array([-0.65,  0.87,  1.37, -1.44]) Answer: -0.65
array([ 1.6,  1.7, -1.1, -1.2,  0.0]) Answer: 1.6
array([ 0.121,  0.081, -0.083, -0.136,  0.143]) Answer: 0.121
array([-0.387, -1.962, -1.914,  1.933, -0.116, -1.784,  0.872]) Answer: -0.387
array([  25.1,  148.5, -148.9,   35.5,  -39.4,   27.2,   74.9]) Answer: 25.1
array([ -1.467,  -4.015,  10.977,  -5.080, -10.934]) Answer: -1.467
---
[[ 15.2 -15.5   3.6 -43.3 -52.1  25.1  25.7]
 [-53.0 -17.6 -46.4  62.8  28.4   7.5  29.0]] → 62.8, 29.0

[[ 44.2 -36.2 -36.7  55.1  43.0]
 [-43.3  42.6  40.7  34.5   6.5]
 [-52.3  48.9  34.2  20.9 -18.5]] → 55.1, 48.9

[[ -9.3 -32.4 -23.3  22.9]
 [-11.9 -65.0  -1.8   0.0]] → 22.9, 0.0

[54.8 45.6  0.8 41.1] → 54.8, 45.6

[ 66.3   7.1 -45.1 -35.1] → 66.3, 7.1

[[ 11.6   0.5  67.2 -54.3]
 [ 14.0  -2.1  44.9 -64.2]
 [ 12.4 -19.3  59.5 -51.2]] → 67.2, 59.5

[[ 11.6  48.4 -65.4 -24.2  31.8 -47.4  -0.3]
 [ 11.8 -18.3 -21.2 -20.0   9.7 -18.8  32.0]] → 48.4, 32.0

[ 43.1 -52.3 -10.6  25.8  -7.0 -35.1] → 43.1, 25.8

[[-25.9  -7.2  32.5 -49.0  -5.5  17.5 -20.7]
 [ -5.8  10.9   6.1 -14.0 -39.9 -12.7 -11.0]
 [-19.4  -9.9  30.7 -17.8  12.5  12.9  -9.5]] → 32.5, 30.7

[[-55.2  15.0  -7.0  11.3   4.1 -26.0]
 [  5.6   1.4 -13.6  26.4   9.3   5.7]
 [-19.5  38.7   3.9 -24.0 -32.3 -46.3]] → 38.7, 26.4
---
[[ 53 110 186 121 135 174]
 [225  44  73 146 115 199]]
121

[6 3 9 0]
0

[-15 -31 -22 -33  31 -11]
-33

[542  65 992 491 217 616]
491

[916  51 446 399 205 391 378]
399

[[-25  37   3  11]
 [ 14 -18  12  12]]
11

[[-34 -39 -37  27 -33 -32]
 [-27  14 -44 -40   1  13]
 [-19   6  -1 -31 -19   3]]
27

[[9 2 3 3]
 [5 5 2 8]
 [5 5 6 6]]
3

[[57 84 73 77 89 97 83]
 [73 56 73 23 75 81 45]
 [40 74 96 85 51 54 44]]
77

[[19 79 30 69 23  2]
 [24 79 30 67 17  4]
 [43 38 32 34 23 50]]
69
---
array([  9.1, -37.9,  14.8,  51.4, -10.7,   0.2,  -2.4])
9.1, -2.4

array([[ 11.8, -16.8, -64.4,  18.4,  14.1, -52.7],
       [ -0.2,  29.5, -47.2,  -9.4,  37.3, -26.4],
       [  9.3,   5.9, -47.5,  13.1,  16.9, -49.5]])
11.8, -49.5

array([  8.6,  51.0,  -9.7,  -4.7, -57.5])
8.6, -57.5

array([[ 43.4,   3.4, -17.1,  -0.3,  -4.4],
       [ 27.0,   3.1,  29.6, -63.3, -53.3]])
43.4, -53.3

array([ 29.6,  53.4,  19.7, -21.5,  21.8])
29.6, 21.8

array([ 58.7,  -4.7, -56.5, -59.4, -11.2, -22.6,  37.6])
58.7, 37.6

array([16.8, 50.5, 55.7, 45.2])
16.8, 45.2

array([-4.4, 33.6, 48.6, 66.3])
-4.4, 66.3

array([ 27.9, -33.3,   7.4, -52.4, -19.6,  -1.4])
27.9, -1.4
---
array([[279, 230, 373, 521,  91, 538],
       [278, 231, 372, 526,  89, 539],
       [539, 593, 347, 575, 819, 509]]): 372

array([[672, 653, 743, 332, 502],
       [709, 748, 750, 412, 514],
       [731, 747, 894, 158, 473]]): 750

array([[ 82, 112,  88,  41,  41,  70],
       [140, 209, 107,  74,  99,  27],
       [ 81,  74, 105,  71,  37,  93]]): 107

array([[4, 6, 5, 6, 2],
       [4, 7, 5, 6, 2],
       [4, 7, 5, 6, 2]]): 5

array([[-50, -19, -27,  46],
       [-49, -19, -28,  46],
       [-50, -19, -27,   7]]): -28

array([[8884, 9010, 9611, 2587, 3743, 9143],
       [7647, 5007, 9901, 4133, 6098, 9043],
       [8695, 1006, 5234, 5784, 4004, 5151]]): 9901

array([[15, 73, 22, 71],
       [77, 24, 75, 34],
       [33, 68, 33, 66]]): 75
